Each row below is a small network's average activation on inputs in which a field has the value named, seen along a few directions.
Related values have similar rows: they may be neighbours, one step apart, or belong to one group.
In the rows, 500 means zero.
Strong random noise was added to every row along 9 fixed directions; ignore it. To show where, here is one row again and again, with new noise each time:
[656 758 631 571 408 479 439 400 517  71 428 310 691 757 657 659 623 675
 470 162 456 436 323]
[394 412 456 582 361 652 288 271 333 467 529 407 598 528 602 567 491 630
 319 444 476 668 520]
[615 600 543 560 524 433 479 473 452 539 528 432 601 582 504 609 439 500
 432 459 341 364 595]
[374 483 539 314 699 673 321 530 495 422 516 726 469 686 680 533 299 514
 443 611 306 159 542]
[485 523 696 558 233 674 525 470 599 389 384 481 559 418 561 431 630 465
 735 309 668 658 504]
[412 397 510 451 378 586 540 577 554 629 556 521 394 382 304 420 346 438
 563 532 529 399 590]
[379 451 502 365 392 712 363 502 529 340 458 546 468 608 486 477 218 551
 507 464 441 221 479]
[595 579 637 603 718 527 470 619 532 355 606 601 498 599 505 554 638 586
 562 236 488 506 373]
[620 288 570 361 337 872 372 635 337 615 350 811 340 420 458 220 272 432
 734 406 629 418 373]
[724 496 529 429 177 501 534 537 330 582 602 449 315 582 287 471 582 532
 361 315 460 363 408]
[406 377 579 497 749 683 386 608 478 583 622 784 399 487 542 456 511 498
 549 484 478 509 510]


Field GAVU:
ser: [562 541 504 486 703 471 480 484 458 554 517 555 592 442 590 491 501 448
 533 590 506 574 510]
bunip: [384 544 609 529 608 365 578 541 781 524 508 527 477 628 538 641 619 371
 549 643 351 374 765]
situ: [247 432 321 376 816 532 562 634 572 621 510 668 457 446 514 401 236 430
 552 909 484 376 536]
rer: [311 574 462 722 501 389 561 411 655 611 495 465 677 390 542 605 541 385
 528 533 412 576 845]
tosev: [570 534 511 762 534 438 554 377 495 702 497 455 656 435 541 582 674 465
 577 515 488 765 617]
pivem: [498 554 480 693 583 465 400 486 645 291 336 501 671 615 551 541 462 559
 628 348 517 576 462]
fezak: [472 472 473 428 241 513 599 462 502 475 468 364 438 417 449 493 480 455
 450 541 506 456 537]
bapod: [352 408 497 459 479 617 411 509 513 386 442 547 438 488 519 496 429 467
 484 533 469 540 547]
mafig: [944 576 343 584 565 315 492 602 316 603 243 510 654 527 471 408 193 415
 611 456 473 334 432]
dubov: [539 610 362 346 338 292 654 509 526 432 621 244 354 564 261 509 464 605
 398 510 516 398 342]
pef: [566 441 804 527 750 721 336 598 547 467 475 982 414 749 790 578 845 373
 605 342 325 490 595]
GAVU is arranged as a line.
Q: A walk along GAVU starts at rer and steps to its neighbour mafig. Put ser, bapod, dubov, pef in the order it reaches them.
A: pef, bapod, ser, dubov
Q: List every value one step from situ, in the order listed.
A: tosev

Field MEKAM:
vokaz: [436 570 418 678 613 307 657 579 669 487 495 425 571 453 379 556 516 473
 557 498 498 521 516]
rim: [488 424 492 568 840 388 414 419 402 814 611 509 578 512 559 677 462 421
 295 796 213 528 785]
kepan: [503 513 475 443 724 287 637 711 532 975 915 731 197 676 300 553 674 421
 327 663 263 190 715]
lepu: [692 361 448 638 308 510 408 491 325 535 379 435 521 417 316 441 344 508
 482 269 577 639 442]
rigi: [638 626 685 447 276 690 421 442 480 333 420 632 525 595 745 489 700 420
 658 262 463 431 512]
voso: [482 495 418 498 259 481 606 538 567 491 495 510 346 534 312 429 541 535
 528 460 590 565 388]
napi: [547 692 593 309 567 367 661 430 576 555 282 332 697 399 763 484 405 364
 649 884 491 411 589]
gege: [341 489 440 584 554 488 553 471 556 589 624 381 620 293 412 551 382 502
 513 573 513 528 679]
fof: [303 391 438 380 556 481 505 501 672 343 471 411 452 405 435 471 361 538
 500 613 651 564 476]
bitum: [637 415 450 519 641 415 456 516 224 711 553 657 410 463 605 460 735 465
 275 574 477 648 451]
sosez: [417 652 568 551 608 342 706 554 686 510 650 297 570 393 357 585 510 488
 531 558 487 410 605]
MEKAM is arranged as a line.
Q: A walk along MEKAM starts at rigi and steps to its neighbour gege. Put vokaz, rim, lepu, fof in the order it reaches them.
A: rim, fof, lepu, vokaz
Q: List every value one step from kepan, in the order listed.
A: voso
